Each row below is a small network's average activation on inputs in which a field has the value named, seen along a few directions.
Values that are neighbours, or in one group, have similar rows; names and order tell nothing.
In the rows, zero is written as 500.
Strong random noise was added to every row along 11 fixed directions; ignore it. To show where, here is one row again and again, with new noise each time:
[515 318 548 533 554 543 375 477 531 525 619 692 678 537 762 640 536 315
 441 441 541]
[553 514 483 297 511 397 636 551 633 475 194 468 512 119 559 681 352 540
 408 573 507]
[765 293 652 360 560 431 411 372 390 619 626 186 564 546 645 500 283 474
 481 593 340]
[307 412 525 406 438 735 460 357 584 418  72 739 471 650 571 759 438 486
 412 553 435]
[736 226 717 380 584 508 543 477 414 346 718 470 489 430 623 545 344 302
 444 609 570]
[483 575 508 348 430 600 548 470 561 488 495 451 229 437 457 576 488 499
 543 683 490]
[435 525 439 463 475 460 576 587 634 500 590 567 497 309 522 541 544 469
 485 543 557]
[524 541 571 343 410 638 473 650 621 342 674 509 187 180 571 554 553 322
 785 742 690]
[596 570 479 570 756 601 545 692 412 768 573 549 502 810 109 415 656 482
 374 313 488]
[529 541 486 578 639 559 410 515 495 693 631 493 599 802 432 469 745 382
 359 445 610]
[506 290 445 440 686 417 419 229 378 635 404 632 879 691 556 512 529 477
  48 276 604]
[680 518 583 582 554 529 679 667 597 711 694 447 380 677 502 712 444 441
 418 599 175]
[582 562 494 635 590 391 414 790 651 772 427 326 776 457 593 559 509 505
 653 416 328]


Field B:
b6: [536 398 613 375 422 421 621 183 375 300 623 441 288 476 675 569 289 526
 388 660 429]
b8: [607 317 552 526 595 552 375 493 449 597 559 566 639 589 531 511 485 350
 460 355 414]
b1: [746 251 320 309 569 519 308 490 262 963 985 527 503 328 345 271 401 551
 491 210 248]
b3: [450 282 447 355 303 339 748 412 657 225 325 412 730 300 455 410 366 598
 212 699 574]
b9: [510 328 483 393 623 645 326 244 353 560 512 790 569 674 558 581 575 331
 230 319 654]
b2: [520 369 540 510 324 502 536 319 620 570 683 326 438 778 653 552 455 503
 377 805 345]
b10: [486 322 435 351 363 556 431 516 620 478 423 493 623 367 485 388 486 533
 539 610 594]
b11: [390 539 400 638 544 265 613 666 387 360 374 360 742 382 128  59 402 849
 678 267 603]
b5: [513 697 460 575 452 556 332 255 327 547 532 375 321 681 529 426 604 514
 521 482 482]
b7: [417 537 401 632 431 447 517 766 779 711 563 543 651 381 583 621 529 528
 604 543 327]
b4: [632 353 631 650 375 453 561 540 403 336 719 450 525 528 653 454 373 446
 632 538 316]
The values of B form a ring.
Q: Going along B from b10 by way of its neighbour b11, in what order are b6, b3, b2, b7 met?
A: b2, b7, b6, b3
Q: List every value one step from b1, in the order listed.
A: b5, b4

Field L:
l4: [487 326 281 418 541 461 559 422 427 616 563 897 653 257 447 485 506 513
 175 190 541]
l8: [257 149 533 535 493 632 504 499 352 358 789 925 468 547 344 346 246 606
 625 293 395]
l2: [566 441 549 776 539 688 531 932 660 568 526 765 613 790 379 609 558 403
 623 387 337]
l6: [844 628 603 505 678 403 808 717 581 637 692 575 238 342 657 896 442 371
 371 530 349]
l5: [440 378 523 555 434 413 557 508 767 516 704 434 713 452 680 578 533 331
 361 654 431]
l7: [200 510 340 610 202 369 490 309 663 424 706 348 607 471 652 330 602 561
 479 650 447]
l1: [482 530 546 568 622 722 292 676 642 684 465 504 566 720 459 579 750 238
 603 520 641]
l11: [662 484 531 305 472 392 730 533 422 417 773 397 285 193 469 488 307 487
 462 597 353]
l9: [548 349 630 508 641 485 529 213  81 422 464 476 507 925 367 332 284 685
 381 389 390]
l3: [784 651 360 587 597 365 508 705 628 842 707 495 623 293 618 629 686 430
 349 409 517]
l10: [714 357 647 310 565 497 573 370 309 407 555 233 407 697 269 325 479 497
 368 696 662]
The values of L form a ring.
Q: Going along L from l10 by way of its neighbour l2, in what order are l4, l6, l7, l3 met?
A: l3, l4, l7, l6
Q: List every value one step from l5, in the order listed.
A: l1, l11

Field E:
e2: [487 336 610 681 549 549 627 615 414  18 564 786 715 531 503 453 642 266
 447 420 827]
e6: [561 686 591 775 499 516 507 726 615 382 558 478 506 605 492 480 754 319
 591 555 643]
e8: [710 559 494 379 632 428 554 455 619 755 650 461 491 385 608 739 550 350
 249 530 489]
e7: [394 731 397 679 393 540 390 531 484 495 754 564 335 504 621 405 856 405
 668 480 725]
e4: [512 502 513 652 525 403 234 674 427 679 375 421 747 571 607 446 365 622
 810 276 279]
e5: [672 608 568 331 506 457 627 428 552 362 396 486 366 308 601 693 483 491
 354 641 713]
e9: [421 309 558 373 543 719 440 447 370 477 125 582 524 674 297 493 319 616
 445 448 375]
e11: [274 671 282 432 425 573 475 429 540 693 480 750 175 295 466 679 455 662
 565 400 277]
e1: [403 496 423 157 577 671 266 434 468 563 377 549 352 385 404 402 675 404
 584 513 785]
e12: [664 379 546 532 666 431 404 334 375 664 318 459 736 826 581 555 463 536
 329 370 514]
e10: [486 440 555 451 449 423 594 318 549 511 757 342 483 625 594 490 497 428
 325 732 463]
e3: [566 423 422 477 465 507 535 336 425 540 702 507 446 502 493 409 462 501
 317 495 465]
The values of E form 3 separate groups.
Q: Which other values are in the same group as e2? Give them in the order they are listed.
A: e6, e7, e3
Q: Which other values are in the same group as e5? Give them in the order they are listed.
A: e4, e9, e12
